Each row below holds a small network's activations on one input, seen along a few directions.
Each table varies a few parts of the input and shows all the possible inputs, shuffled.
A made-up example of a description, with smaller parts first: one of 8 places around a ring, together with either a single point or one of 11 places along a line or (one of 3 separate values, together with one of 4 places along a line).
Shared parts are said once, and a part with two or three values counts as separate values.
In the rows, 128 means zero.

Other details of the inputs shift rows strongly along two fixed directions, in all tables alike. That doesn't count.

Table:
row 1: [115 139 119 122 131 141 134 128 106 132 133]
row 2: [197 185  93  94  85 118 111  12 146  47  63]
row 3: [143 115 108  77 145 124 136 128  73 119 144]
row 4: [ 94  98 173 174 107 155 156 193 183 192 154]
row 5: [ 92  95 139 153 134 151 130 189 157 172 173]
row 6: [ 69 127 153 188 101 152 159 170 167 180 137]
row 7: [ 83 110 174 176 114 156 165 189 181 190 151]
row 8: [116 103 108 100 160 139 116 129  70 111 150]
row 9: [174 122 140 112 147  87  81 137  92  91 124]
row 10: [137  97  84  91 170 125 113 130  80 100 154]
row 11: [185 171  82 107  78 113 103  16 122  47  74]
row 12: [147  98 106  98 148 107 139 134  88 115 163]
row 13: [133  92 101  98 174 133 124 141  95 109 152]
row 14: [ 80  92 155 157 123 142 161 191 143 185 157]
row 15: [109 202 205 191  58 126 122 118 208 135  29]
row 16: [219 203 108  96  97  68  83  22 140  63  45]
row 17: [154  76 112 108 167 134 116 143  97 128 172]
row 18: [169 119  89 103 137 109 120 117  89 104 160]
row 19: [106 185 146 187  66 141 154  97 202 136  89]
row 20: [153 131 119 119 133 131 137  96 135 109 119]
row 21: [161 127 149 122 156  89  94 139  96  94 121]
row 22: [139 104 104  76 176 141 118 133  79 111 152]
row 23: [ 83  81 153 156 137 148 156 200 142 186 160]
row 24: [ 88  91 157 154 146 159 151 185 150 181 156]
row 25: [137  99  96 109 161 110 132 149  76 122 183]
row 26: [158  91 103 100 142 111 129 141  92 116 162]
row 27: [ 55  99 159 177 117 158 142 177 155 179 152]
row 28: [116 109 116 132 138 128 123 124 107 119 156]
row 29: [ 96 207 154 161  58 163 150  90 216 140  55]
row 30: [169 116 118 104 180  76  96 131  94 119 134]
row 31: [131 112  96 105 156 114 115 116  97 100 161]
row 32: [139  96  94 104 160 122 104 133  87 108 178]
row 33: [195 206 137  95  93  92  85  34 113  49  26]
row 34: [128 122 109 113 145 128 120 123 123 113 152]
row 35: [133 121 112 138 123 125 130 129 117 126 151]
row 36: [ 87 185 151 156  80 154 140 101 187 142  85]
row 37: [113 185 137 162  64 138 158 102 183 140  85]
row 38: [165 110 111 101 178  83  95 130  85 118 106]
row 39: [118 172 158 144  76 152 161  98 176 141  70]
row 40: [140  91 105 104 175 129 122 136  98 113 169]
row 41: [ 78 111 175 158 133 176 153 182 160 194 137]
row 42: [ 76 116 154 151 131 155 157 199 134 195 163]
row 43: [127 101  88  98 168 120 111 126  73 102 160]
row 44: [123 217 183 161  61 112 126  75 217 159  16]
Description of these inputs: one of 4 places along a line, together with either one of 2 separate values or one of 9 places around a ring.
- Changing only the place on the line of 4 turns row 43 into row 36. The same change can be made to row 27. Which row results? => row 8
- Changing only the place on the line of 4 turns row 33 into row 9. The same change can be made to row 44. Which row results? => row 16
- List by row number the other rows that have the place on the line of 4 in common with row 20. => row 7, row 12, row 19, row 21, row 25, row 28, row 30, row 31, row 34, row 40
- Which other rows does row 2 become when the place on the ring of 9 takes its other values? List them by row number. => row 4, row 5, row 11, row 17, row 18, row 26, row 32, row 35

Table:
row 45: [ 34 156 164 224  46 183 189 157 223 208 143]
row 46: [150 110  85  76 184 103  88 113  52  77 149]
row 47: [ 97 181 175 178  72 144 149 125 235 175  74]
row 48: [211 200  93 105  75  88 106   5 158  51  54]
row 49: [108 141 176 181  95 126 150 161 190 174 121]
row 50: [198 165 115 101 111 108 115  60 135  74  61]
row 51: [ 80  58 104 101 179 170 160 195  72 178 209]
row 52: [ 83 134 130 164  86 194 189 126 205 160 135]
row 53: [165  87  90  71 201 100 115 144  51 110 161]
row 54: [127 172 164 138  86 141 137 103 167 136  53]
row 55: [134 166 121 123 112 128 103  89 130  95  97]
row 56: [137  96 116 113 170  98 112 151  70 118 168]
row 57: [107 189 143 152  91 127 127  94 157 119  71]
row 58: [ 70 130 131 144  97 199 179 120 181 154 134]
row 59: [161  89  78  56 207 105  99 120  35  98 150]
row 60: [108 143 183 179  79 124 154 158 197 175 113]
row 61: [125 185 152 130  93 144 124  88 180 129  65]
row 62: [ 85 139 181 198  86 141 129 163 201 170 126]
row 63: [205 120  65  62 165  81  79  69  43  43 147]
row 64: [ 47  50 124 169 147 183 170 207 137 181 241]
row 65: [ 32  58 125 156 151 196 164 212 126 180 225]
row 66: [128 157 172 185  68 134 131 127 221 150  94]
row 67: [153 112  92  76 184  99  99 117  36  78 141]
row 68: [180 183 126 103  93 107 131  63 142  92  57]
row 69: [185 117  72  57 175  98  74  83  30  40 132]
row 70: [165 195 116 119  87 116 126  48 175 102  47]
row 71: [150 186 120 140  88 105 109  57 157  86  87]
row 72: [136  81 133 133 160 117 117 178 120 150 183]
row 73: [ 76 144 171 198  94 133 135 158 197 183 123]
row 74: [120  83 148 128 167 133 125 194 123 163 164]
row 75: [181 168 101 119 101  94 115  56 147  86  79]
row 76: [164 173 135 147  78 105 107  64 153  83  75]
row 77: [160 109  93  66 190 108 107 113  45  97 133]
row 78: [138  88 125  90 184 128 105 158  77 125 150]
row 79: [210 210  95  83  85 106 106   6 149  49  38]
row 80: [144 189 137 132  77 122 114  67 138  82  50]
row 81: [189 124  84  44 173  98 106  79  36  59 108]
row 82: [ 96  69 159 136 181 131 143 226 107 197 186]
row 83: [117  99 137  99 180 127 129 167  77 144 151]
row 84: [174  77  39  73 160 142 139  89  68  70 194]
row 85: [ 92 157 132 182  52 169 184 124 204 177 133]
row 86: [ 80  57 111 125 170 171 174 213 102 199 222]
row 87: [116  63 115  82 217 124 110 188  58 146 193]
row 88: [ 72  61 137 135 196 132 111 219  81 173 196]
row 89: [191 211 112 114  61  87 114  12 136  43  40]
row 90: [102 155 156 146 100 129 131 134 138 133  97]
row 91: [216 107  73  43 180  91  98  87  34  55 124]
row 92: [ 94 137 209 216  74 144 149 179 235 196 111]
row 93: [ 80 146 198 214  65 139 143 167 207 183 110]
row 94: [100 176 183 201  62 129 151 133 232 178  84]
row 95: [ 87  50 165 133 192 146 129 239  97 194 186]
row 96: [179  80 106  94 169  94 110 146  70 101 164]
row 97: [ 39  66 122 147 158 177 158 224  98 195 219]
row 98: [144 184 128 148  86 101 118  67 152  98  79]
row 99: [117  59 123 107 202 121 103 198  51 127 187]
- What do these inputs look like to the network? => one of 5 places around a ring, together with either one of 2 separate values or one of 9 places around a ring
- Changing only the place on the ring of 5 turns row 51 into row 97. The same change can be made to row 54. Which row results? => row 80
- A walk changes only the place on the ring of 9. It starts at row 83 and steps to row 77. List the rest of the walk in order. => row 59, row 87, row 61, row 78, row 95, row 54, row 81
- List by row number the other rows that have the place on the ring of 5 in common with row 93. => row 45, row 56, row 62, row 63, row 64, row 71, row 73, row 76, row 89, row 98

Table:
row 100: [ 81 113 161 144 143 147 150 179 172 192 138]
row 101: [102 161 156 196  72 135 137 100 215 150  87]
row 102: [150  85 111  90 174 124 120 154  82 155 177]
row 103: [123 148 136 143  80 158 151 103 166 136 132]
row 104: [136 124 122 116 123 118 150 134 127 149 111]
row 105: [103 174 146 168  50 172 153 120 204 149 106]
row 106: [131 198 137 134  77 134 122  35 156  91  36]
row 107: [187 130 114  89 158  81 115 107  76  77 131]
row 108: [111 160 129 138  93 164 144 103 176 117 115]
row 109: [ 71 113 162 194 128 125 156 197 167 193 177]
row 110: [142 140 160 156 108 130 124 132 156 121  85]
row 111: [109 146 141 190  94 137 137 125 177 142 100]
row 112: [141 140  92  79 161 120  95  93  67  74 120]
row 113: [116  82 113 110 185 132 116 163  50 122 156]
row 114: [122  89  98 118 180 115 102 157  91 121 185]
row 115: [118  75 102  94 174 143 134 156  90 115 188]
row 116: [ 71  99 169 193 111 141 136 197 174 209 182]
row 117: [132 127 154 126 135 115 113 136 146 117 117]
row 118: [ 91 164 147 136 108 137 127 107 153 125  88]
row 119: [153  62 134 103 193 109 101 167  80 124 166]
row 120: [109  63 163 140 161 113 136 226 103 173 176]
row 121: [124 246 150 154  45 123 148  35 182 100  29]
row 122: [158 122  88  94 146 122 146 103  87  87 163]
row 123: [151 125 158 129 120 117 113 138 132 135 132]
row 124: [ 85  97 147 169 120 176 162 179 154 164 152]
row 125: [202 204  77  69 115 113 109  10 132  52  47]
row 126: [181 113  88  74 168 115 115  82  87  96 114]
row 127: [137 160 108 101 115 123 102  97  93  99 104]
row 128: [138 147 129 121 135 116 151 124 136 144 121]
row 129: [117  90 122  99 167 125 109 157  59 140 177]
row 130: [ 64 108 160 184 126 134 135 181 182 181 158]
row 131: [129  67 106 102 168 148 136 144  89 119 181]
row 132: [120 144 129 164  86 109 141 118 160 136 110]
row 133: [174 126 121  96 138 105  90 128  93  98 130]
row 134: [179 128 109  85 162 105  85 104  90  70 123]
row 135: [ 97 101 155 160 142 156 155 187 155 192 132]
row 136: [137 142 122 120 122 135 126 136 138 153 119]
row 137: [138 142 108 101 121 106 126  96  82  96 100]
row 138: [171 128  72  99 134  98  90  97  82  81 142]
row 139: [120 138 125 141  83 145 164 115 157 126 116]
- Changing only one part turns row 134 into row 114. The same change can be made to row 119. Which row results? => row 101
- Changing only one part turns row 108 into row 125. The same change can be made to row 122. Which row results? => row 128
- What do these inputs look like to the network? => one of 5 separate values, together with one of 8 places around a ring
- Which other rows does row 118 become when the place on the ring of 8 takes its other values? List them by row number. => row 106, row 112, row 113, row 121, row 127, row 129, row 137

Table:
row 140: [103 150 161 150 116 154 126 135 174 144  82]
row 141: [ 99 118 135 147 123 168 153 155 135 155 135]
row 142: [136 137  87  68 163 129 123  93  91 100 117]
row 143: [ 89 124 136 159 113 156 162 152 182 168 157]
row 144: [133  95 122 139 156  99 102 160 118 135 166]
row 145: [131 138 138 116 129 151 117 115 147 130 130]
row 146: [ 94  87 145 108 188 146 119 185 121 165 167]
row 147: [131 135 150 145 107 115 125 139 144 125 125]
row 148: [ 99 142 136 180 106 119 143 146 168 167 145]
row 149: [188 146 152 107 123  99 157 128 155 154  80]
row 150: [100 102 137 139 154 131 137 183  87 147 184]
row 151: [179 139 113  93 148 101 100 101  77  66 127]
row 152: [141 159  97 144  99 143 141  85 162 110  97]
row 153: [117 159 155 155  88 143 140  96 223 145 104]
row 154: [ 81  86 139 128 171 134 140 169  87 159 154]
row 155: [128 112 130 149 135 133 131 134 167 135 123]
row 156: [158 131  97  92 136 121 127  61  69  80 119]
row 157: [124 210 133 163  53 130 129  63 170 130  63]
row 158: [134 107  98  94 156 149 129 124  87 124 160]
row 159: [135 119 124  99 166 102  91 141  86 126 129]
row 160: [141 170 141 117 116 105 106 105 127  93  80]
row 161: [131  79 139 129 141 130 119 159 110 125 158]
row 162: [116 104 117 129 127 120 137 168  92 127 172]
row 163: [155 128  88 106 134  90 127 103  86  71 151]
row 164: [113 117 145 151 122 123 108 172 144 163 154]
row 165: [120 125 104 105 160 102 111 130  73 133 137]
row 166: [119 168 168 169  82 161 137 112 197 137  74]
row 167: [132 119 132 120 122 147 121 131 151 127 142]
row 168: [127 111 150 157 124 120 128 121 159 130 122]
row 169: [ 87 116 153 170  88 156 156 162 158 160 137]
row 170: [151 175 145 139  89 131 116  60 156  93  62]
row 171: [157 136 117 124 109 142 119 111 148 101  96]
row 172: [180 130 104 111 143  87 105  92 103  66 133]
row 173: [118 125 114 121 111 154 144 126 138 134 148]
row 174: [109  90 151 139 167 124 102 190 102 168 178]
row 175: [163 104 136 101 147 108 178 159 104 180 137]
row 176: [131 144 141 118 127 122 109  94 129 108  76]
row 177: [123 133 116 138  99 122 122 130 120 141 143]
row 178: [100 106 123 143 115 159 149 173 141 157 152]
row 179: [149 151  94  79 146  97 117  94  64  69 120]
row 180: [ 95 137 127 126 136 151 143 132 133 148  98]
row 181: [158 109  85 111 139 102 131  83  90  80 140]
- Changing only one part turns row 178 into row 171. The same change can be made to row 181. Which row results? => row 168
- Changing only one part turns row 172 into row 163. The same change can be made to row 170. Which row results? => row 156
- What do these inputs look like to the network? => one of 2 separate values, together with either a single point or (one of 4 places along a line, together with one of 5 places along a line)
- Which other rows does row 174 become when the place on the line of 5 takes its other values? List them by row number. => row 145, row 151, row 166, row 170
- Which other rows does row 160 become when the choice among 2 separate values takes its other values? List them by row number. => row 179
